These are the activations of a small neural network, seen along a few directions. Each row is one input.
In each table, some parts of the input vary, and every possible input appears once, in random order.
A made-up example of a description, with smaller parts first: one of 5 places around a ring, together with either a single point or one of 11 places along a line or (one of 2 separate values, together with one of 6 places along a line).
Shared parts are said once, and a part with two or three values counts as separate values.
(in the rows, 128 means zero)

Other details of the inputs vary at random and push rows far along two fixed directions, the same in every table; ignore that.

Rows:
r1: [131 127 134 120 127 130 136 133 123 136 126 129 119 128]
r2: [135 130 141 129 126 137 122 115 137 131 126 128 129 130]
r3: [133 134 139 131 127 130 124 117 137 138 129 126 132 130]
r4: [129 119 139 117 130 123 139 123 126 134 126 130 127 133]
r5: [128 127 136 126 117 128 130 122 122 136 124 126 126 128]
r6: [135 128 138 134 130 132 128 130 128 137 129 129 123 132]
r7: [136 125 136 129 125 136 124 130 124 140 131 129 120 132]
r8: [100 139  65 144 131 148 126 138 124 115 128 137 155 114]
r9: [166 152 144 138 139  62 137 178 142  30 117 104 135 112]
r10: [138 131 140 131 131 132 121 125 137 143 129 129 122 131]
r11: [135 121 135 123 126 130 121 115 134 145 135 129 124 137]
r12: [132 122 140 128 126 136 130 124 125 136 121 131 115 127]
r13: [134 123 138 123 131 126 120 115 134 145 137 124 124 137]
r14: [138 128 138 126 126 135 118 125 134 145 131 129 119 131]
r15: [129 115 142 123 125 124 131 118 125 140 125 131 123 132]
r16: [127 122 134 121 131 121 143 125 128 133 128 128 129 136]
r17: [ 99 135  63 142 133 144 127 145 122 119 121 140 142 109]
r18: [166 152 146 142 133  65 124 168 140  30 125  97 143 114]
r19: [134 131 136 126 122 134 120 118 134 140 131 126 129 130]
r20: [128 129 140 120 126 127 138 124 124 130 122 128 131 127]
r21: [121 124 134 119 129 119 137 128 127 131 133 127 124 137]
r22: [134 130 143 127 126 133 120 115 134 140 127 129 130 127]
r23: [132 127 142 130 124 134 127 120 125 134 128 129 131 129]
r24: [138 127 142 129 130 140 119 122 136 138 126 132 119 131]
r25: [131 126 139 125 128 127 127 129 123 141 126 124 116 127]
r26: [ 90 129  61 136 130 136 125 140 122 114 131 138 144 115]
r27: [129 119 137 127 126 121 135 121 128 138 127 128 125 135]
r28: [127 118 137 122 126 122 130 119 123 143 130 125 121 135]
r29: [128 125 140 128 121 133 132 118 125 130 120 128 126 128]
r30: [128 129 137 131 128 132 123 133 126 135 136 128 119 131]
r31: [169 147 150 141 137  71 122 171 139  44 126 101 131 116]
r32: [128 129 138 130 122 124 134 123 126 133 122 126 129 128]
r33: [159 152 145 134 136  63 132 178 140  32 123 104 129 113]
r34: [131 128 135 129 120 135 126 122 124 136 131 127 130 132]
r35: [128 118 137 119 130 130 142 121 127 129 125 130 125 135]
r36: [135 120 140 126 130 135 123 111 137 139 130 131 124 137]
r37: [103 131  61 137 137 143 116 133 132 114 130 143 152 112]
r38: [131 131 139 128 129 131 116 128 135 140 135 127 117 131]
r39: [125 132 137 131 123 129 125 126 126 129 135 124 129 131]
r40: [ 94 131  59 127 137 138 133 142 121 116 129 135 148 117]
r41: [128 131 133 120 123 126 138 127 123 129 125 126 129 129]
r42: [133 117 140 127 129 130 128 118 126 138 132 132 127 136]
r43: [126 133 135 119 128 124 137 127 123 131 126 121 129 130]
r44: [132 122 143 126 126 130 128 125 123 141 122 132 117 125]
r45: [134 123 138 128 131 127 125 114 137 145 134 130 127 138]
r46: [ 95 140  64 134 132 144 137 140 122 115 122 137 154 113]
r47: [133 119 134 126 125 129 127 121 125 138 135 129 126 138]
r48: [131 130 136 119 133 126 135 134 123 135 127 124 119 128]
r49: [ 96 134  66 138 127 144 125 137 120 113 119 140 151 105]
r50: [124 127 137 128 125 127 126 131 124 137 129 128 114 128]
r51: [132 127 139 132 124 140 128 119 127 129 126 129 130 132]
r52: [ 89 142  66 131 130 142 132 143 120 114 128 136 148 113]
r53: [136 130 140 125 132 133 117 124 133 148 132 125 118 130]
r54: [132 126 141 120 131 129 136 131 124 134 123 131 120 126]
r55: [132 126 138 122 131 135 138 130 125 129 122 130 119 128]
r56: [139 127 145 127 130 135 117 122 134 145 127 132 120 128]
r57: [125 122 136 128 127 127 126 123 127 136 140 128 124 139]
r58: [132 133 139 125 127 131 119 118 134 141 132 122 129 129]
r59: [127 135 138 128 124 129 118 121 136 134 135 124 127 130]
r60: [133 117 139 129 128 135 129 117 128 133 130 131 126 138]
r61: [104 134  65 142 136 151 119 146 122 114 126 143 146 108]
r62: [120 130 137 127 120 124 128 125 124 132 128 125 125 129]
r63: [128 125 137 125 128 125 120 118 136 140 140 127 123 137]
r64: [128 116 135 123 121 126 131 119 123 143 128 129 121 135]
r65: [131 123 136 126 122 131 128 128 122 143 125 130 115 128]
r66: [126 129 138 125 122 125 129 122 123 136 125 122 126 128]
r67: [128 120 132 117 126 124 139 125 124 136 129 128 125 136]
r68: [101 130  61 142 135 143 126 138 125 114 132 140 153 119]
r69: [128 129 137 122 126 132 140 124 126 122 120 127 130 128]
r70: [131 120 136 125 130 128 127 120 125 142 137 125 125 139]
r71: [135 124 140 132 129 142 126 126 127 134 126 132 120 131]
r72: [129 114 140 125 125 130 133 117 126 135 124 130 122 134]
Each input here is: one of 3 separate values, together with one of 4 places along a line, together with one of 6 places along a line.
The inputs of r41 and r20 match in every part but the place on the line of 6. If r67 is changed in the same way as r41 into r20, which row does it become? -> r4
The inputs of r50 and r44 match in every part but the place on the line of 6. If r33 is changed in the same way as r50 into r44, which row does it become? -> r54
Which other rows does r35 become when the choice among 3 separate values takes its other values? List them by row number. -> r55, r69
Which other rows does r22 become when the place on the line of 4 takes its other values? List them by row number. -> r20, r23, r49

Rows:
r73: [133 136 141 135 125 144 130 128 127 137 121 129 124 125]
r74: [118 131 136 123 122 123 137 122 120 138 133 120 133 136]
r75: [123 121 134 117 129 127 138 124 129 134 128 133 122 135]
r76: [126 134 133 121 124 124 132 125 126 145 126 121 126 127]
r77: [131 127 128 124 130 121 121 121 135 145 136 123 126 134]
r78: [132 112 134 134 125 131 133 123 121 133 120 136 121 131]
r79: [129 130 138 127 122 133 136 117 129 136 121 131 135 130]
r80: [132 131 135 120 123 134 129 120 126 138 121 124 128 124]
r81: [119 119 135 119 131 128 140 121 126 131 130 129 124 138]
r82: [129 127 132 123 130 128 119 117 140 138 131 128 123 130]
r83: [129 128 132 126 132 130 133 139 123 142 133 128 113 133]
r84: [126 139 137 129 124 133 129 134 122 143 132 123 119 128]
r85: [132 120 133 125 131 131 141 121 128 134 123 136 129 134]
r86: [ 87 140  35 144 137 133 121 146 126  97 140 133 164 114]
r87: [137 125 130 123 129 132 118 117 136 138 131 126 128 131]
r88: [135 120 130 117 132 131 134 124 126 137 123 130 122 130]
r89: [120 132 138 119 121 129 134 120 129 135 125 129 127 129]
r90: [124 118 134 132 122 127 116 119 130 134 133 131 119 131]
r91: [128 118 135 126 132 131 143 118 125 130 126 132 132 138]
r92: [127 119 130 134 122 120 117 123 125 140 138 126 122 134]
r93: [132 112 132 127 123 131 130 126 117 133 126 132 118 130]
r94: [167 159 163 140 130  68 126 174 143  30 119 100 126 110]
r95: [131 131 132 128 133 125 117 127 131 146 138 126 124 132]
r96: [131 134 132 131 130 130 118 132 131 143 140 126 118 136]
r97: [132 134 139 125 125 138 126 127 122 138 124 127 126 121]
r98: [122 125 135 130 116 123 128 127 116 141 128 124 122 127]
r99: [123 136 141 124 127 134 127 127 126 138 124 128 121 121]
r100: [130 123 134 126 127 132 125 113 130 132 139 125 135 139]
r101: [133 117 133 133 120 131 114 119 126 134 133 130 125 133]
r102: [ 97 137  39 140 133 146 116 141 131  99 134 141 163 109]
r103: [128 131 136 120 120 133 133 120 125 135 126 127 132 129]
r104: [129 125 132 122 135 125 132 135 122 144 131 129 119 130]
r105: [135 123 135 122 134 136 130 130 123 137 126 132 121 127]
r106: [ 92 145  36 144 142 142 109 154 133  91 129 141 155  99]
r107: [127 127 136 125 132 137 132 135 127 135 128 132 110 130]
r108: [131 120 132 118 128 131 137 124 125 134 128 132 127 135]
r109: [137 130 135 130 129 141 115 127 132 137 135 128 122 133]
r110: [137 128 134 127 131 136 114 124 132 139 133 129 127 129]
r111: [132 133 141 131 127 138 129 124 127 139 119 130 129 122]
r112: [132 136 139 128 123 144 126 130 123 136 126 125 121 125]
r113: [138 124 132 130 131 132 121 114 140 139 126 129 131 131]
r114: [116 130 140 121 122 130 136 118 125 132 128 125 129 133]
r115: [121 124 135 125 128 128 126 113 134 132 139 126 129 138]
r116: [132 131 136 127 125 134 132 117 130 138 116 129 130 125]
r117: [100 140  41 150 141 151 111 147 133 102 126 144 161 102]
r118: [125 121 130 118 129 120 140 129 125 141 132 128 125 138]
r119: [129 122 128 118 133 121 136 129 126 143 128 126 121 133]
r120: [125 114 130 128 124 120 133 132 117 139 130 128 117 132]
r121: [123 113 134 126 124 127 131 126 122 133 125 134 113 130]
r122: [121 119 132 120 131 121 142 126 121 138 135 124 128 142]
r123: [128 123 137 130 115 133 125 122 117 133 123 127 124 125]
r124: [134 116 134 139 122 131 117 116 130 135 128 133 128 132]
r125: [ 99 138  42 141 139 156 124 159 120 100 126 143 146 105]
r126: [136 120 132 124 134 132 137 121 130 137 118 134 125 130]
r127: [125 126 134 123 127 127 124 116 138 135 136 130 127 135]
r128: [123 133 137 119 124 130 130 120 130 138 121 126 123 124]
r129: [127 118 134 119 130 132 140 121 121 131 131 128 129 139]
r130: [127 127 130 125 127 120 125 121 133 142 141 126 130 138]
r131: [168 142 166 130 140  66 130 167 142  46 119 108 121 116]
r132: [129 123 138 136 116 133 128 120 120 134 118 131 127 126]
r133: [136 125 136 132 133 142 134 132 127 136 124 134 118 130]
r134: [125 129 139 129 124 134 138 115 125 131 124 127 137 133]
r135: [ 97 136  41 146 135 147 119 138 135 102 129 144 166 109]
r136: [126 121 132 116 133 128 134 124 131 137 123 131 117 130]
r137: [168 159 156 139 133  54 127 177 139  35 121  96 135 108]
r138: [135 123 136 129 136 136 133 128 127 138 121 136 123 127]
r139: [122 133 134 121 121 123 135 125 124 142 131 124 130 132]
r140: [125 129 138 122 121 134 135 117 121 131 129 123 135 133]
r141: [138 129 136 137 130 142 118 125 137 138 131 131 125 133]
r142: [129 132 136 130 130 137 116 128 136 136 135 130 116 133]
r143: [130 122 135 133 129 132 128 110 134 132 134 128 138 138]
r144: [163 146 160 141 122  56 125 168 138  25 115 101 129 109]
The inputs of r131 and r105 match in every part but one. If r75 is changed in the same way as r131 into r105, which row does it become? -> r108
The inputs of r110 and r117 match in every part but one. If r100 is changed in the same way as r110 into r117, which row does it become? -> r143
What is each input in this table made of? -> one of 3 separate values, together with one of 4 places along a line, together with either a single point or one of 5 places along a line
A walk changes only the place on the line of 5. It starts at r134 and steps to r79. List the rest of the walk in order. -> r116, r111, r73
Which other rows does r139 become when the choice among 3 separate values takes its other values? List them by row number. -> r118, r130
A walk changes only the place on the line of 5. It starts at r115 and steps to r127. List the rest of the walk in order. -> r82, r106, r142
Which other rows agree with r89 in the place on the line of 4 and the choice among 3 separate values? List them by row number. -> r94, r99, r114, r128, r144
Which other rows does r79 become when the choice among 3 separate values takes its other values? List them by row number. -> r85, r135

Rows:
r145: [117  95 104 123 142 192 143  75 132 195 116 162 151 150]
r146: [108  91 107 122 118 193 146  77 111 187 129 154 149 152]
r147: [ 94 145  89 114 138 148  99  94 153 173 161 122 149 141]
r148: [ 69 102  62 101 113  82 178 144  93 135 125 126 125 134]
r149: [179 168 200 137 105  83  97 134 151  82 112  94 129 100]
r150: [144 122 196 129 121  91 109  98 146 144 171 100 117 169]
r151: [ 68  97  81  99 127 104 182 129  83 113 114 136 148 122]
r152: [182 100 221 136 115 141  97  82 141 189 112 136  87 141]
r153: [101 138  88 144 119 144 150 117 117 107 126 132 177 125]
r154: [ 98 151  83 141 134 137 120 178 105 134 140 125 120 117]
r155: [174 102 185 123 147  91 101 100 175 144 158 129 112 168]
r156: [134 135  69 173 114 118  86 161 125  40 112 128 148  87]
r157: [162 164 205 104 129 102 153 143 141  92 101 108 112 118]
r158: [115 159  81 179 103 112  94 163 124  50 118 118 158  81]
r159: [177 114 174 132 131  59  99 130 159  70 165 105 122 159]
r160: [ 99 140 113 105 123 189 150  68 126 202 123 141 163 138]
r161: [ 88 144  98 136 120 155 151 151 108 107 110 141 132 108]
r162: [177 122 199 124 127  92 150 157 126  54 105 115 100 126]
r163: [146 148  56 148 172 105 115 205 140  64 129 132 124  92]
r164: [107 102 112 116 145 205 149 106 123 195 107 167 103 125]
r165: [169 105 214 111 130 130 127 129 111 196 147 123  60 159]
r166: [109 171  79 118 145 142 118 176 127 141 134 121 129 102]
What is each input in this table made of? -> either one of 2 separate values or (one of 4 places along a line, together with one of 5 separate values)
Which other rows belong to the same alternative as r151? List them by row number. -> r148
